Each row below holds a small network's activations on one record, seen along a few directions.
Here are examples, each followed by its value of one field, GUPI.
The largest differences between rows may come from other fields.
In the rows, 128 means zero.
[135 163 126 105 110 117 130 120  79 104 143 107 112 125 171 133  79 145
 126 163 139 124  87 101 129]
nez
[130 150  87 115 108 127 123 146 103 159 149 147 106 115 109 110 140 112
 103 137 129 116 114 117 110]
nur
[183  87 109  96  69 123  69 138 179 227 100 192 158 150  63 179 192 150
 182  77 156  47 195 239 134]
lova
[100 190 143 140 159 150 159 136  82  61 125  83  76 101 199  60  67 125
  96 192 102 162 120  79 112]
nur
[134 108 142 156 121 132 120 117 158 157  90 116 112 121 145 130 118 154
 134 126 122  85 138 171 121]
nov
[143  94 102 115 115 153 171 114 152 155 120 103 153 111  98 152 141 114
 142 114 127 127 130 140 100]
nolo
[142  77  90 102  78 116  89 110 171 184 122 169 132 128  90 178 143 128
 159  95 159  42 189 177 113]
nov
[153  88 118  81 106 106 102 110 162 149 149 158 165 123  97 170 151 105
 161  82 159 126 142 169 163]
lova
[139 131 100 121 168 118 166 126 165 154 129 117 169 123  98 140 149 119
 150 112 130 125 123 133 136]
sava
[157  97 116 151  91 133 140 149 186 213 106 130 156 135  64 152 169 158
 159  92 126  71 146 181 119]
sava
[142 132 115 112 141 113 116 117 112 127 149 158 141 118 122 137 164 118
 130 108 150 153 146 131 179]
lova
[ 87 145 167 146 168 167 170 120  72  29  89  84  84  97 204 117  62 105
  88 190 114 189 118  62 103]
nez
[145  73  85  87 123 111 112 129 178 168 142 157 159 139 100 163 162  88
 133  99 154 104 123 143 121]
nur
[142 124 151 119 121 137 150 143 131 176  98 144 127 128 126 146 170 128
  97 127  86 182 149 143 112]
togi
[139 112 157 145 132 112  86 125 128 116 125 131 125 163 151 162 126 146
 133 121 133  93  92 122 150]
nez
[113 128 165 146 167 114 135 134  88  71 141 103  98 161 151 123 146 136
 107 130 149 172 105 111 129]
sunes
[155  84  81  94  42 130  98 139 174 217 118 228 162 121  27 175 210 115
 155  63 140  63 196 171 125]
lova
[132 142 147 100 142 135 114  95 183 171 135 170 145 128 131 160 146 140
 156 121  93  92 171 154 162]
togi
[157  84 117 132  82 100  94 136 137 186 114 140 131 150 115 161 148 151
 143  80 143  57 144 184 137]
nov
[111 158 113 136 166 120 113 131  99  87 164 141  97 139 155  77 100 115
 129 171 136 150 126 109 132]
kek
[156 102 143 141 121 103  93 133 150 145 152 127 145 175 100 162 167 145
 157  94 141  70 138 167 141]
nolo
[134 124 122 107 161 146 162 119 127 135 110  98 116  97 163 124  99 125
 117 157 138 119 135 139 137]
nur
[155 125 107  99 163 106 123 103 147 139 148 130 146 148 110 158 161 113
 154 137 177 104 156 160 135]
nolo
[155 138  77  85  82 119  93 132 137 207 134 169 187 120  72 145 139 143
 139 119 156  94 138 165 109]
vup
[150 116 108 120 105 109  82 116 154 165 138 173 190 137  97 162 138 139
 148 104 159  64 145 153 186]
vup
[124 133 139 120  99 112  91 122 135 107 161 132 162 125 136 121  79 115
 147 133 160 149 102 117 140]
vup
[106 190 133 153 180 124 151 127 107  82 143 120 110 114 164  73  87 109
  90 146  84 168  89  65 105]
nov
[146  90 116  83  82 125  70 102 210 199 148 204 144 150  85 198 175 110
 183  96 133  76 181 183 161]
togi
[124 113 102 110 102 143 135 123 150 152 127 102 130 108 115  98  90 123
 140 131 101 132 107 111 100]
kek
[143  62 105  81 101 106 121 124 120 151 134 124 143 121 106 154 122 119
 136 107 155 103 157 156 129]
kek
[121 139 100 125 106 140 132 123 120 136 125 159 105 149 105 150 166 145
 136 130 158  69 179 142 131]
sunes
[ 91 209 158 156 143 151 187 118  57  39 137  51  74 121 196  68  62 140
 101 171 100 183  89  54 128]
sunes
[148 101 117 113 152 111 103 133 142 144 110 145 145 158 125 171 159 130
 122 123 144 132  80 139 114]
nez
[124 109 127 125 130 145 163 122 147 126 114  85 128  99 113 146 104 110
 158 141 146 133 152 156 122]
sava
[ 87 137 160 170 169 135 176 130 107  34 144  71 114 106 162 101  93 100
 121 138 120 195 114  76 146]
sava
[125 144 138 149 167 136 140  91 159 119 140 121 138 129 130 133 128 139
 156 137 122  79 146 138 139]
nolo
[137 132 106 115 164 136 133 119 154 152 107 141 196 111 117 136 122 126
 121 118 133 139 115 126 145]
vup
[102 142 147 131 165 133 126 118 143  65 145  91 109 119 168  83  44 111
 141 163 103 158 107 103 111]
kek
[137 131 124 114 105 123  99 119 137 159 164 192 132 143 122 161 181 130
 141 103 111 107 166 131 190]
togi
[131 146 141 121 108 133 114 136 116 141 126 100  95 166 130 124 117 137
 156 147 159 122 105 174 100]
sunes

Which value of GUPI does each new row have?
[ 72 151 168 185 167 166 133 100 116  17 112 110  87 109 198 112  76 112
 107 177  97 151  97  53 134]
nez
[129  99 111  93  59 141  93 121 156 178 128 203 122 130  99 177 186 121
 159 108 125  92 213 165 133]
togi
[170  95 111 139  91 132  91 132 156 195 117 137 127 161  83 172 174 142
 173 102 165  52 169 209 123]
nolo
[ 99 149 168 172 189 148 114 140 119  62  92  97 122 107 172  97  99 132
  94 166 135 206 110 109 142]
vup
[140  73 112  86  97 116 126 128 124 146 138 115 131 111 130 159 126 109
 127 112 161 105 138 145 132]
nur
[121 136 141 107  90 125 120 117  91  92 142 100 108 119 169 134  71 129
 136 154 142 139  88  88 110]
nez
[110 154 159 147 184 141 135  90 133  87 115 130 124 122 178 135  85 144
 128 163 111  98 112  95 138]
nez
[140 130 116 125 144 124  98 102 148 134 128 168 128 149 136 170 125 129
 146 145 153  67 126 130 156]
nez
[108 132 164 135 159 141 148 119 112  58 135 117 130  96 160 111 105 108
 117 115 106 196 133  92 148]
lova
[142 163 128 124 135 104 127 114 114 110 187 103 129 147 137 120 112 121
 154 139 145 123 100 124 142]
nolo
[137  72 119  94 137  95 114 117 138 119 151 129 148 138 121 143 117 106
 136 110 151 121 136 136 143]
kek
[165  99 125 146 102 142 142 135 171 193 113 130 152 142  81 151 168 163
 144  97 117  73 145 173  99]
nolo
[128  98 120 121  91 158 161 108 172 171 121 139 147 132  85 158 138 142
 144 102 117  72 142 131  99]
sunes
[173 102 101  66  56 112 105 117 158 228 149 198 164 144  88 202 184 155
 161  83 121  49 199 194 164]
togi
[124 171 104 127 119 136 129 133  76 124 133 144 101 119 132 124 115 123
 100 159 126 140  90  84 104]
nez
[111 139 178 136 200 138 149 126 140  82 115  78 108 144 167 126 111 143
 126 149 137 161 104 133 113]
sunes
[118 179 111 141 146 135 137 129 107 119 173 144 106 152 115 112 133 105
 116 135 134 145  89  96 116]
sunes
[125  96 132 165 130 108  87 144 125 115 135 140 109 157 128 112 151 138
 124 110 126 108 126 127 165]
kek
[111  92 120 114 108 125 136 137  89 100 133 114 104 105 149 129 128 104
 104 129 150 142 137 107 133]
nur
[137 140  88 108 123 136 143 122 136 168 129 109 134 112 117  96  99 140
 129 135 101 117 106 126 116]
kek
